A small network was trained on invented records. Each row is its activation on one of them, seen along a few directions.
After each row come some of the record's fields: SES, NOKA, ZUGIS, ZAL, LONA, ZUFEL, DUDA.
A field that a record lacks is left out.
The largest differences between rows may come from other fields.
In the rows, 500 means zero.
Strong random noise was added to every row along 2 fixed directions; ignore it. To show where, here is one row again and again, with new noise each time:
559; 477; 573; 594; 581; 757; 339; 543; 534; 257; 401; 476; 472; 444; 504; 641; 502; 191
473; 610; 869; 627; 537; 486; 545; 623; 539; 269; 492; 741; 301; 461; 635; 650; 535; 394
402; 473; 425; 544; 519; 709; 442; 413; 600; 447; 420; 370; 460; 315; 603; 490; 535; 212
411; 548; 644; 581; 517; 576; 520; 505; 579; 384; 464; 557; 369; 371; 640; 550; 542; 317

473; 538; 434; 520; 625; 489; 462; 397; 506; 513; 563; 385; 494; 412; 488; 587; 589; 466 -> SES=sadup, ZAL=dav, LONA=gofiz, ZUFEL=vis, DUDA=nem
634; 492; 443; 478; 561; 506; 318; 556; 406; 340; 576; 451; 559; 555; 435; 528; 538; 428 -> SES=sadup, ZAL=dav, LONA=pefeb, ZUFEL=vis, DUDA=momu
542; 574; 393; 444; 297; 644; 456; 664; 395; 576; 290; 472; 606; 663; 429; 479; 405; 732 -> SES=sadup, NOKA=lib, ZUGIS=bal
639; 453; 826; 544; 549; 577; 393; 812; 457; 235; 394; 805; 492; 617; 429; 651; 393; 465 -> SES=fiso, NOKA=vubeb, ZUGIS=bal
787; 375; 503; 425; 593; 616; 202; 667; 444; 242; 561; 549; 620; 592; 403; 596; 458; 300 -> SES=fiso, ZAL=dav, LONA=pefeb, ZUFEL=vis, DUDA=momu
266; 486; 175; 521; 369; 700; 661; 349; 545; 623; 489; 189; 723; 311; 522; 470; 465; 330 -> SES=sadup, ZAL=dav, LONA=sesu, ZUFEL=vis, DUDA=ruvo
400; 502; 427; 445; 398; 409; 650; 354; 594; 570; 458; 537; 450; 423; 660; 445; 532; 587 -> SES=sadup, ZAL=dav, LONA=pefeb, ZUFEL=puvif, DUDA=nem
688; 557; 510; 433; 381; 572; 394; 745; 275; 388; 382; 564; 595; 852; 246; 556; 423; 741 -> SES=sadup, NOKA=lib, ZUGIS=tof
284; 507; 517; 538; 520; 374; 662; 257; 421; 694; 590; 356; 359; 339; 596; 434; 574; 606 -> SES=sadup, NOKA=sulaf, ZUGIS=zunu
550; 478; 550; 409; 493; 486; 540; 506; 603; 520; 517; 516; 577; 505; 551; 348; 478; 530 -> SES=fiso, NOKA=neti, ZUGIS=bal
575; 445; 733; 470; 643; 339; 455; 669; 470; 339; 508; 729; 492; 516; 427; 524; 504; 482 -> SES=fiso, NOKA=vubeb, ZUGIS=zunu
440; 465; 583; 604; 512; 692; 365; 508; 513; 442; 338; 584; 596; 474; 455; 611; 485; 343 -> SES=sadup, NOKA=vubeb, ZUGIS=zunu
577; 441; 592; 442; 576; 650; 420; 501; 592; 421; 549; 475; 555; 518; 454; 482; 428; 366 -> SES=fiso, NOKA=neti, ZUGIS=bal
646; 386; 190; 550; 586; 912; 289; 425; 469; 411; 379; 161; 610; 613; 241; 653; 510; 254 -> SES=sadup, ZAL=dav, LONA=gofiz, ZUFEL=voza, DUDA=momu
622; 435; 617; 497; 645; 613; 419; 525; 598; 379; 474; 525; 589; 518; 430; 605; 413; 383 -> SES=fiso, NOKA=neti, ZUGIS=zunu
281; 588; 616; 483; 413; 602; 752; 397; 670; 687; 483; 501; 426; 369; 760; 393; 462; 538 -> SES=fiso, NOKA=neti, ZUGIS=bal
483; 584; 406; 399; 376; 467; 438; 467; 414; 672; 453; 493; 618; 545; 426; 394; 536; 608 -> SES=sadup, NOKA=lib, ZUGIS=zunu
273; 559; 637; 455; 348; 475; 747; 412; 631; 620; 547; 521; 419; 498; 629; 411; 466; 632 -> SES=sadup, NOKA=neti, ZUGIS=tof
224; 594; 478; 514; 500; 524; 739; 401; 531; 750; 453; 441; 392; 450; 759; 493; 514; 549 -> SES=fiso, NOKA=tugov, ZUGIS=zunu
383; 493; 280; 530; 571; 540; 429; 226; 545; 688; 601; 308; 562; 324; 509; 459; 652; 402 -> SES=sadup, ZAL=dav, LONA=gofiz, ZUFEL=vis, DUDA=nem
362; 518; 602; 372; 447; 167; 572; 394; 699; 483; 630; 706; 382; 279; 772; 318; 506; 504 -> SES=sadup, ZAL=galon, LONA=pefeb, ZUFEL=puvif, DUDA=nem
488; 478; 131; 349; 312; 577; 560; 523; 375; 762; 375; 348; 650; 619; 405; 283; 465; 731 -> SES=fiso, NOKA=lib, ZUGIS=tof
567; 405; 409; 431; 502; 486; 481; 484; 616; 590; 523; 407; 630; 468; 493; 301; 481; 512 -> SES=fiso, NOKA=neti, ZUGIS=bal
480; 395; 204; 561; 584; 786; 427; 455; 470; 633; 315; 232; 624; 565; 499; 599; 456; 407 -> SES=fiso, NOKA=tugov, ZUGIS=zunu
528; 376; 404; 514; 496; 430; 401; 422; 420; 543; 536; 357; 526; 441; 424; 377; 486; 543 -> SES=sadup, NOKA=sulaf, ZUGIS=bal
532; 511; 587; 562; 487; 286; 647; 681; 383; 546; 523; 654; 439; 788; 489; 507; 517; 775 -> SES=fiso, NOKA=tugov, ZUGIS=tof
522; 534; 791; 483; 512; 265; 464; 695; 487; 354; 607; 738; 397; 709; 508; 575; 441; 607 -> SES=sadup, NOKA=tugov, ZUGIS=bal
576; 346; 320; 365; 574; 553; 280; 481; 475; 416; 392; 328; 702; 457; 383; 365; 547; 354 -> SES=sadup, NOKA=vubeb, ZUGIS=zunu
449; 564; 548; 566; 519; 516; 586; 472; 528; 494; 544; 476; 373; 541; 473; 583; 564; 501 -> SES=sadup, ZAL=dav, LONA=gofiz, ZUFEL=voza, DUDA=momu
469; 573; 514; 600; 660; 299; 487; 535; 545; 357; 666; 490; 470; 426; 432; 426; 539; 311 -> SES=sadup, ZAL=dav, LONA=gofiz, ZUFEL=voza, DUDA=momu
355; 482; 91; 321; 331; 362; 554; 401; 493; 889; 428; 244; 630; 413; 485; 209; 530; 747 -> SES=sadup, NOKA=lib, ZUGIS=zunu
360; 549; 507; 474; 354; 406; 686; 472; 552; 628; 597; 471; 510; 406; 628; 424; 584; 645 -> SES=sadup, ZAL=dav, LONA=sesu, ZUFEL=vis, DUDA=ruvo
239; 682; 624; 355; 318; 80; 759; 528; 532; 782; 598; 672; 350; 421; 637; 315; 500; 878 -> SES=sadup, NOKA=lib, ZUGIS=zunu
667; 460; 713; 607; 665; 507; 410; 556; 280; 337; 599; 567; 417; 611; 365; 603; 489; 523 -> SES=fiso, NOKA=sulaf, ZUGIS=bal
557; 500; 608; 520; 387; 801; 372; 659; 496; 313; 395; 565; 543; 575; 563; 797; 358; 361 -> SES=sadup, ZAL=dav, LONA=pefeb, ZUFEL=vis, DUDA=momu
727; 422; 699; 475; 578; 668; 223; 635; 581; 194; 509; 539; 620; 629; 325; 615; 360; 341 -> SES=sadup, NOKA=neti, ZUGIS=bal
659; 517; 429; 508; 491; 783; 370; 498; 489; 486; 350; 362; 571; 515; 514; 522; 361; 271 -> SES=fiso, NOKA=nad, ZUGIS=bal
392; 552; 445; 327; 310; 288; 539; 576; 499; 689; 545; 540; 486; 508; 476; 290; 443; 748 -> SES=sadup, NOKA=lib, ZUGIS=bal
235; 525; 562; 648; 529; 102; 816; 320; 566; 770; 691; 466; 183; 298; 681; 424; 710; 655 -> SES=sadup, ZAL=dav, LONA=sesu, ZUFEL=voza, DUDA=nem

Which values does each new row have?
457; 455; 415; 486; 465; 676; 635; 372; 537; 526; 385; 528; 478; 478; 588; 633; 462; 462 -> SES=fiso, ZAL=dav, LONA=pefeb, ZUFEL=puvif, DUDA=nem
504; 330; 382; 323; 465; 406; 317; 545; 572; 468; 485; 457; 629; 414; 427; 248; 486; 416 -> SES=sadup, NOKA=vubeb, ZUGIS=bal
271; 531; 548; 390; 398; 172; 750; 443; 638; 740; 743; 576; 426; 193; 791; 229; 614; 572 -> SES=fiso, ZAL=dav, LONA=sesu, ZUFEL=vis, DUDA=ruvo
366; 547; 583; 451; 523; 128; 591; 461; 627; 576; 712; 576; 292; 340; 629; 267; 658; 511 -> SES=sadup, ZAL=dav, LONA=gofiz, ZUFEL=voza, DUDA=momu
215; 554; 344; 510; 446; 625; 637; 345; 547; 735; 386; 276; 478; 448; 699; 494; 503; 490 -> SES=sadup, NOKA=tugov, ZUGIS=zunu
375; 421; 345; 450; 496; 702; 384; 208; 712; 643; 500; 298; 673; 327; 520; 406; 476; 246 -> SES=sadup, NOKA=neti, ZUGIS=zunu
429; 554; 315; 435; 334; 302; 519; 459; 440; 822; 470; 475; 615; 507; 452; 299; 576; 756 -> SES=sadup, NOKA=lib, ZUGIS=zunu
703; 496; 505; 623; 623; 748; 366; 568; 418; 272; 431; 423; 500; 721; 254; 768; 520; 389 -> SES=sadup, ZAL=dav, LONA=gofiz, ZUFEL=voza, DUDA=momu
577; 525; 356; 529; 353; 959; 357; 663; 319; 471; 247; 369; 619; 771; 261; 687; 332; 584 -> SES=sadup, NOKA=lib, ZUGIS=tof
523; 441; 339; 506; 550; 823; 389; 511; 454; 513; 370; 326; 577; 625; 507; 569; 428; 360 -> SES=fiso, NOKA=tugov, ZUGIS=bal
517; 617; 733; 577; 443; 464; 508; 561; 393; 413; 575; 741; 458; 614; 533; 693; 565; 551 -> SES=sadup, ZAL=dav, LONA=pefeb, ZUFEL=vis, DUDA=momu
705; 333; 371; 447; 556; 685; 312; 645; 358; 338; 375; 441; 700; 662; 276; 435; 497; 410 -> SES=fiso, NOKA=vubeb, ZUGIS=tof
583; 459; 626; 416; 462; 543; 465; 649; 474; 369; 542; 677; 502; 564; 550; 650; 447; 443 -> SES=fiso, ZAL=dav, LONA=pefeb, ZUFEL=vis, DUDA=momu
476; 517; 337; 612; 521; 574; 508; 339; 501; 614; 510; 381; 494; 538; 409; 476; 668; 435 -> SES=sadup, ZAL=dav, LONA=gofiz, ZUFEL=voza, DUDA=momu
527; 539; 676; 499; 444; 576; 562; 543; 522; 397; 471; 546; 522; 670; 469; 529; 459; 589 -> SES=sadup, NOKA=neti, ZUGIS=tof
597; 537; 803; 546; 548; 369; 533; 600; 550; 378; 505; 640; 509; 606; 485; 604; 497; 641 -> SES=sadup, NOKA=neti, ZUGIS=zunu
444; 507; 637; 428; 395; 308; 545; 572; 585; 490; 656; 587; 501; 353; 620; 434; 540; 498 -> SES=sadup, ZAL=dav, LONA=sesu, ZUFEL=vis, DUDA=ruvo
549; 609; 639; 447; 389; 446; 598; 734; 317; 522; 492; 713; 442; 759; 375; 533; 424; 801 -> SES=fiso, NOKA=lib, ZUGIS=tof
475; 450; 639; 428; 554; 280; 458; 584; 521; 412; 503; 626; 504; 460; 464; 428; 530; 527 -> SES=sadup, NOKA=vubeb, ZUGIS=zunu
